X =
[[110 117 144 137 108 106 100 105 150 146 138]
 [126 129 118 131 113 115 100 114 126 117 132]
 [139 153 126 117 150 145 140 148 116 125 134]
 [114 138 133 135 127 107 114 113 123 123 133]]
X[-4,-11] = 110
X[-4,2] = 144
X[3,-1] = 133
X[3] = [114, 138, 133, 135, 127, 107, 114, 113, 123, 123, 133]
X[-3,-7] = 113
X[:, 3] = [137, 131, 117, 135]
X[-4,1] = 117
X[2,-1] = 134
X[-3] = [126, 129, 118, 131, 113, 115, 100, 114, 126, 117, 132]
X[2,-10] = 153
X[-1,-2] = 123
X[-2,-3] = 116
X[-2,-8] = 117

M = [122 126 126 121 106 121 133 122 128 115 127 121 126 131]
M[-14] => 122
M[9] => 115
M[-10] => 106
M[-6] => 128
M[-8] => 133

arr =
[[132 111 139 117]
 [127 132 131 129]
 [137 130 151 115]
 [136 128 129 119]
 [122 106 118 117]
 [137 128 144 135]
 [134 132 111 110]]
arr[0][0] => 132
arr[2][3] => 115
arr[3] => [136, 128, 129, 119]
arr[6][3] => 110
arr[5][1] => 128
arr[2][1] => 130
arr[1] => [127, 132, 131, 129]
arr[2][2] => 151
arr[1][3] => 129
arr[0][1] => 111
arr[5][3] => 135
arr[3][1] => 128
arr[2][0] => 137
arr[4][1] => 106

grid =
[[125 126 134 132 131 119 131 116 128]
 [132 127 127 125 126 134 128 137 135]
 [133 136 137 140 125 129 129 123 134]
 [131 128 125 121 134 127 137 148 140]
 [144 124 126 121 133 130 132 138 133]
 [128 136 131 133 129 120 120 119 117]
 [125 125 137 125 133 123 130 116 127]
 [132 136 138 132 125 126 124 124 130]
 [153 121 127 118 135 129 131 136 134]
 [123 126 138 124 130 117 129 122 130]
 [139 123 130 125 125 133 127 134 135]
 [127 141 129 124 118 125 119 127 120]
 [130 135 132 139 129 121 124 118 116]
 [127 128 130 139 131 126 129 113 131]]
grid[-14,-9] = 125
grid[-1,7] = 113
grid[8,2] = 127
grid[-3,-4] = 125
grid[-11,-4] = 127
grid[0,-5] = 131
grid[-8,5] = 123
grid[:, -2] = [116, 137, 123, 148, 138, 119, 116, 124, 136, 122, 134, 127, 118, 113]
grid[7,5] = 126
grid[-7,-2] = 124
grid[-3,-1] = 120
grid[:, 4] = [131, 126, 125, 134, 133, 129, 133, 125, 135, 130, 125, 118, 129, 131]
grid[:, -3] = [131, 128, 129, 137, 132, 120, 130, 124, 131, 129, 127, 119, 124, 129]
grid[-1,2] = 130
grid[1,5] = 134
grid[7,3] = 132
grid[-5,6] = 129
grid[-4,-9] = 139
grid[8,-9] = 153
grid[:, 3] = [132, 125, 140, 121, 121, 133, 125, 132, 118, 124, 125, 124, 139, 139]
grid[9] = [123, 126, 138, 124, 130, 117, 129, 122, 130]
grid[0] = [125, 126, 134, 132, 131, 119, 131, 116, 128]
grid[-14,-8] = 126
grid[-11,-8] = 128
grid[-11,6] = 137
grid[-13,-8] = 127
grid[13,5] = 126
grid[-7,-5] = 125
grid[:, -4] = [119, 134, 129, 127, 130, 120, 123, 126, 129, 117, 133, 125, 121, 126]
grid[:, -7] = [134, 127, 137, 125, 126, 131, 137, 138, 127, 138, 130, 129, 132, 130]

data =
[[144 125 154 112 141 112]
 [146 125 151 112 138 108]
 [142 125 146 119 138 117]
 [149 124 155 111 136 112]
 [134 123 150 121 134 115]
 [152 124 150 115 141 114]
 [149 124 149 113 136 108]
 [140 128 146 125 137 116]
 [153 124 146 112 137 108]
 [149 123 150 118 140 116]
 [154 123 156 111 134 116]
 [134 125 147 121 135 115]
 [145 128 146 124 139 117]
 [134 132 153 124 144 110]
 [149 126 152 115 137 111]]
data[0, 0]	144
data[9, 1]	123
data[8, 4]	137
data[2, 3]	119
data[10, 0]	154
data[4, 3]	121
data[14]	[149, 126, 152, 115, 137, 111]
data[1, 2]	151
data[:, 5]	[112, 108, 117, 112, 115, 114, 108, 116, 108, 116, 116, 115, 117, 110, 111]
data[:, 3]	[112, 112, 119, 111, 121, 115, 113, 125, 112, 118, 111, 121, 124, 124, 115]
data[6, 5]	108
data[4, 2]	150
data[:, 4]	[141, 138, 138, 136, 134, 141, 136, 137, 137, 140, 134, 135, 139, 144, 137]
data[13, 4]	144
data[0]	[144, 125, 154, 112, 141, 112]
data[5, 3]	115
data[0, 1]	125
data[1, 4]	138
data[3, 5]	112
data[4, 1]	123
data[5, 5]	114
data[14, 2]	152
data[0, 2]	154
data[3, 0]	149
data[11, 3]	121
data[11, 5]	115
data[6, 3]	113
data[9, 5]	116
data[13]	[134, 132, 153, 124, 144, 110]

W = [124 149 101 130 113 121 117 126 115 126]
W[0] => 124
W[1] => 149
W[8] => 115

x =
[[130 118 113 143 105 126 130 138 119 123 102 135 139 114]
 [122 119 118 135 135 138 122 130 123 134 121 130 119 133]
 [115 135 129 135 127 130 137 120 127 134 106 147 130 111]
 [132 143 154 133 127 156 138 135 130 147 139 130 107 137]]
x[0, 0] = 130
x[2] = [115, 135, 129, 135, 127, 130, 137, 120, 127, 134, 106, 147, 130, 111]
x[:, 10] = [102, 121, 106, 139]
x[0, 12] = 139
x[3, 5] = 156
x[2, 3] = 135
x[0, 2] = 113
x[0, 7] = 138
x[3, 7] = 135
x[3] = [132, 143, 154, 133, 127, 156, 138, 135, 130, 147, 139, 130, 107, 137]
x[2, 1] = 135
x[1, 1] = 119
x[3, 12] = 107
x[1, 5] = 138
x[1, 11] = 130
x[3, 9] = 147
x[0, 3] = 143
x[2, 8] = 127

a =
[[134 130 139 146 131 135 144 138]
 [138 130 132 153 143 133 146 138]
 [125 120 127 112 137 115 119 106]
 [133 111 102 131 128 136 108 117]
 [133 126 152 137 134 104 151 140]
 [124 110 151 123 109 138 130 135]
 [118 126 145 119 117 142 128 112]
 [142 104 152 107 115 139 106 145]
 [131 134 147 139 130 117 149 129]
 [100 106 153 135 103 117 136 138]
 [141 136 122 126 133 134 125 114]
 [132 113 142 106 121 134 124 127]
 [136 118 122 118 119 136 120 130]
 [120 126 130 143 126 128 134 124]
 [137 140 147 146 134 123 146 141]
 [136 129 147 125 123 121 140 127]]
Rows and columns are counted from 0.
(0, 0) = 134
(15, 7) = 127
(9, 5) = 117
(15, 2) = 147
(6, 1) = 126
(13, 5) = 128
(1, 6) = 146
(0, 2) = 139
(6, 6) = 128
(8, 7) = 129
(14, 2) = 147
(4, 1) = 126
(10, 2) = 122
(5, 0) = 124
(12, 0) = 136
(14, 7) = 141
(6, 7) = 112
(0, 5) = 135
(3, 5) = 136
(4, 3) = 137
(9, 6) = 136
(15, 5) = 121
(3, 2) = 102
(12, 4) = 119
(7, 2) = 152
(12, 3) = 118
(8, 5) = 117
(6, 2) = 145
(9, 3) = 135
(0, 7) = 138
(13, 1) = 126
(9, 1) = 106
(7, 1) = 104
(10, 0) = 141
(0, 1) = 130
(8, 2) = 147

B = [120 144 147 108 138 126 113 153 133 130 117]
B[0] -> 120
B[7] -> 153
B[5] -> 126
B[6] -> 113

A = [125, 126, 131, 146, 128, 150, 123, 123, 130, 121, 128, 132, 137, 136, 127, 128]
A[0] => 125
A[4] => 128
A[13] => 136
A[12] => 137
A[14] => 127
A[3] => 146
A[1] => 126

m =
[[127 124 125 126 130 130 129 120 139 115 141 141 128]
 [104 112 117 126 111 129 124 121 133 138 136 131 124]
 [130 145 134 118 137 115 130 140 138 142 139 147 120]
 [108 120 112 131 113 136 127 122 134 111 141 136 123]]
Indices start at 0.
(0, 0)	127
(3, 8)	134
(3, 12)	123
(3, 1)	120
(1, 9)	138
(1, 3)	126
(3, 10)	141
(1, 2)	117
(2, 2)	134
(2, 4)	137
(2, 6)	130
(1, 11)	131
(2, 12)	120
(0, 8)	139
(2, 8)	138
